Each row below holds a small network's activations on one record, seen along a few directions.
After each row come some of the record's fields: TET, DUKON, SUK, GATIV, NULUV.
Not every record has every field; a missing one is left out.
The largest differences between rows may come from other fields.
(in the rows, 500 means zero)
Strong random noise was added to every row along 4 fixed directions; ignore it. To show where, here is one row again and again, with new noise each time:
[440 400 518 515 623 460 386 403 422 441 472 536 479 470 481 547]
[552 324 624 396 648 336 365 364 418 478 421 522 605 451 475 287]
[450 450 593 375 542 491 387 442 457 505 423 468 518 481 506 570]
[372 440 436 538 746 391 189 336 286 519 506 381 586 433 367 586]
[516 432 720 133 596 373 227 420 385 648 360 282 739 434 467 362]
[442 454 516 479 592 414 343 361 412 498 444 475 545 484 429 557]

[486 529 397 623 532 449 530 507 521 516 541 465 594 497 318 400]
TET=fur, DUKON=piti, SUK=val, GATIV=gelat, NULUV=koben
[615 683 435 558 265 252 498 213 606 573 370 541 556 633 355 572]
TET=fur, DUKON=dubep, SUK=fifek, GATIV=rilap, NULUV=gaf
[636 526 439 639 332 478 746 486 656 434 508 699 454 604 503 471]
TET=fur, DUKON=pir, SUK=val, GATIV=gelat, NULUV=koben
[655 480 644 380 239 394 656 479 643 535 377 632 570 535 494 413]
DUKON=mopab, SUK=fifek, GATIV=rilap, NULUV=gaf
[522 336 550 476 666 513 488 527 528 471 557 565 528 419 575 230]
TET=tikof, DUKON=piti, SUK=fifek, GATIV=gelat, NULUV=koben
[503 404 519 404 694 449 304 589 311 595 662 329 568 415 612 479]
TET=tikof, DUKON=mopab, SUK=fifek, GATIV=rilap, NULUV=gaf
[474 418 535 390 601 433 291 468 336 579 498 403 656 416 443 509]
DUKON=mopab, SUK=vana, GATIV=rilap, NULUV=gaf
[568 469 561 532 512 629 602 583 636 478 547 582 396 541 566 581]
TET=tikof, DUKON=pir, SUK=val, GATIV=gelat, NULUV=koben
[532 426 504 654 498 516 558 399 539 468 432 649 461 456 414 532]
DUKON=dubep, SUK=fifek, GATIV=rilap, NULUV=koben
[570 460 548 480 595 340 394 181 457 573 296 546 562 572 358 423]
TET=tikof, DUKON=pir, SUK=vana, GATIV=rilap, NULUV=koben
[482 506 502 510 330 567 701 471 567 451 393 710 355 599 646 538]
TET=fur, DUKON=pir, SUK=vana, GATIV=rilap, NULUV=koben
[686 524 489 539 406 292 562 337 528 568 450 521 612 562 427 397]
TET=fur, DUKON=dubep, SUK=val, GATIV=rilap, NULUV=koben
[545 482 486 469 533 542 508 554 467 510 576 527 510 509 547 579]
DUKON=piti, SUK=vana, GATIV=gelat, NULUV=koben
[367 339 274 793 853 556 418 398 315 364 605 614 301 372 433 596]
TET=fur, DUKON=mopab, SUK=fifek, GATIV=rilap, NULUV=koben
[548 470 483 504 645 450 449 502 457 539 599 430 590 488 452 510]
TET=tikof, DUKON=piti, SUK=vana, GATIV=gelat, NULUV=koben
[325 572 336 614 298 421 560 343 471 495 440 626 463 609 504 490]
TET=tikof, DUKON=mopab, SUK=vana, GATIV=rilap, NULUV=gaf
[445 523 638 512 497 660 569 642 603 468 499 559 505 408 414 416]
DUKON=piti, SUK=fifek, GATIV=gelat, NULUV=koben
[588 673 588 449 292 581 709 526 694 522 435 564 451 634 465 629]
TET=tikof, DUKON=piti, SUK=vana, GATIV=gelat, NULUV=koben
[665 647 600 314 286 422 533 487 692 588 425 460 591 580 459 502]
TET=fur, DUKON=piti, SUK=val, GATIV=gelat, NULUV=gaf
[587 510 635 341 480 400 402 293 481 589 324 477 610 555 518 499]
DUKON=pir, SUK=vana, GATIV=rilap, NULUV=koben
[509 516 510 520 618 542 470 526 509 499 550 522 462 513 505 566]
TET=tikof, DUKON=piti, SUK=vana, GATIV=gelat, NULUV=koben
[487 474 640 272 518 591 493 612 568 553 417 456 543 495 553 437]
TET=fur, DUKON=piti, SUK=vana, GATIV=gelat, NULUV=koben
[379 572 344 765 572 556 555 410 449 411 480 627 320 542 426 728]
TET=fur, DUKON=pir, SUK=vana, GATIV=rilap, NULUV=koben
[524 429 429 652 594 440 433 475 483 446 496 530 579 486 393 361]
DUKON=pir, SUK=val, GATIV=gelat, NULUV=koben
[356 368 514 552 771 715 415 775 429 422 681 440 364 380 524 429]
TET=tikof, DUKON=piti, SUK=val, GATIV=rilap, NULUV=gaf
[432 610 359 563 384 453 478 546 483 558 583 364 591 536 395 575]
TET=fur, DUKON=piti, SUK=val, GATIV=rilap, NULUV=gaf
[438 371 627 349 722 533 341 484 436 532 470 381 512 449 503 504]
TET=tikof, DUKON=mopab, SUK=vana, GATIV=rilap, NULUV=gaf
[229 617 459 516 315 679 531 575 590 502 418 448 388 523 512 587]
TET=tikof, DUKON=dubep, SUK=fifek, GATIV=rilap, NULUV=gaf
[522 564 444 559 474 360 487 404 453 505 484 565 475 572 531 597]
TET=fur, DUKON=mopab, SUK=vana, GATIV=rilap, NULUV=gaf
[689 468 659 263 406 378 598 491 585 538 405 448 685 536 533 296]
TET=fur, DUKON=mopab, SUK=vana, GATIV=gelat, NULUV=koben
[643 348 759 269 527 446 502 521 591 514 389 487 580 444 522 194]
DUKON=dubep, SUK=fifek, GATIV=rilap, NULUV=gaf
[463 413 496 482 538 464 423 569 418 477 538 506 474 463 632 301]
TET=tikof, DUKON=dubep, SUK=fifek, GATIV=rilap, NULUV=gaf
[452 641 457 460 347 562 519 547 499 562 439 413 486 535 616 705]
TET=fur, DUKON=dubep, SUK=val, GATIV=rilap, NULUV=koben
[413 499 633 349 548 848 537 734 653 450 443 465 336 426 587 583]
TET=fur, DUKON=pir, SUK=val, GATIV=gelat, NULUV=koben
[587 427 384 652 567 355 494 176 419 423 425 745 404 564 552 515]
TET=fur, DUKON=pir, SUK=vana, GATIV=rilap, NULUV=koben
[617 491 528 456 524 395 491 304 451 557 463 555 508 550 548 553]
TET=tikof, DUKON=mopab, SUK=vana, GATIV=rilap, NULUV=koben
[512 520 443 562 676 573 447 512 509 441 595 452 456 435 447 637]
TET=fur, DUKON=piti, SUK=fifek, GATIV=gelat, NULUV=koben
[461 409 493 442 565 487 491 489 411 412 494 518 452 458 555 426]
TET=fur, DUKON=mopab, SUK=vana, GATIV=rilap, NULUV=gaf
[525 554 548 542 283 495 722 477 649 459 436 695 374 648 617 582]
TET=tikof, DUKON=mopab, SUK=vana, GATIV=rilap, NULUV=gaf
[699 571 676 298 333 510 685 543 761 518 435 563 517 514 563 443]
TET=fur, DUKON=piti, SUK=fifek, GATIV=gelat, NULUV=koben
[375 417 435 703 823 693 444 671 465 420 705 513 340 413 528 632]
TET=tikof, DUKON=piti, SUK=fifek, GATIV=gelat, NULUV=koben
[378 442 355 574 747 518 260 623 249 543 746 303 513 381 571 582]
TET=fur, DUKON=dubep, SUK=fifek, GATIV=rilap, NULUV=gaf
[541 400 554 441 713 536 404 478 415 474 483 507 430 469 641 627]
TET=fur, DUKON=pir, SUK=vana, GATIV=rilap, NULUV=koben

Which values does each new row have?
[511 488 460 367 357 257 438 323 383 606 434 476 693 568 524 264]
TET=tikof, DUKON=mopab, SUK=vana, GATIV=rilap, NULUV=gaf
[460 439 653 255 585 679 404 617 541 516 444 380 414 409 565 561]
TET=fur, DUKON=dubep, SUK=fifek, GATIV=rilap, NULUV=gaf
[602 489 503 408 390 451 627 564 510 483 519 548 478 532 631 601]
TET=fur, DUKON=mopab, SUK=vana, GATIV=rilap, NULUV=gaf
[430 568 313 764 391 498 684 224 528 368 433 757 282 583 458 703]
TET=fur, DUKON=mopab, SUK=vana, GATIV=rilap, NULUV=koben
[527 585 494 497 518 390 407 307 397 579 418 439 574 580 390 509]
TET=tikof, DUKON=pir, SUK=vana, GATIV=rilap, NULUV=koben
[261 571 387 505 465 531 363 485 407 538 536 370 484 471 575 641]
TET=tikof, DUKON=mopab, SUK=fifek, GATIV=rilap, NULUV=gaf
[646 361 579 467 534 460 618 577 525 406 554 571 424 471 629 446]
TET=fur, DUKON=mopab, SUK=fifek, GATIV=rilap, NULUV=gaf
[437 407 436 612 604 634 500 678 490 412 583 542 295 450 602 659]
TET=fur, DUKON=dubep, SUK=fifek, GATIV=rilap, NULUV=gaf
[479 494 556 444 468 591 521 467 488 469 448 551 414 519 672 678]
DUKON=pir, SUK=vana, GATIV=rilap, NULUV=koben
[552 513 379 639 387 512 634 563 566 363 610 583 400 543 515 556]
TET=fur, DUKON=piti, SUK=val, GATIV=rilap, NULUV=gaf
[549 470 531 540 367 542 714 549 612 418 540 645 348 535 576 491]
TET=tikof, DUKON=mopab, SUK=fifek, GATIV=rilap, NULUV=gaf
[544 519 405 521 347 340 599 440 461 470 521 588 501 577 621 560]
TET=fur, DUKON=mopab, SUK=vana, GATIV=rilap, NULUV=gaf
[488 553 541 463 450 549 507 519 520 554 478 474 610 490 375 553]
DUKON=piti, SUK=vana, GATIV=gelat, NULUV=koben
[573 404 612 393 371 644 672 544 518 443 442 702 356 541 777 588]
DUKON=pir, SUK=vana, GATIV=rilap, NULUV=koben
[629 220 561 638 742 498 549 569 523 359 597 700 509 370 451 244]
DUKON=piti, SUK=fifek, GATIV=gelat, NULUV=koben
[370 626 522 465 471 589 465 415 491 597 397 455 433 570 536 791]
TET=tikof, DUKON=mopab, SUK=vana, GATIV=rilap, NULUV=koben
[725 676 528 525 173 514 820 468 785 518 429 672 438 670 458 678]
TET=fur, DUKON=pir, SUK=val, GATIV=gelat, NULUV=koben
[489 495 357 609 653 410 392 310 364 530 447 501 501 511 396 706]
TET=fur, DUKON=pir, SUK=vana, GATIV=rilap, NULUV=koben
[436 551 369 732 535 482 491 543 493 468 634 526 443 547 448 582]
TET=tikof, DUKON=piti, SUK=val, GATIV=rilap, NULUV=gaf
[607 456 425 674 701 498 508 504 499 455 695 570 438 470 471 578]
TET=tikof, DUKON=piti, SUK=fifek, GATIV=gelat, NULUV=koben
[333 451 395 634 643 547 454 503 436 429 563 564 470 475 540 403]
TET=tikof, DUKON=piti, SUK=vana, GATIV=gelat, NULUV=koben
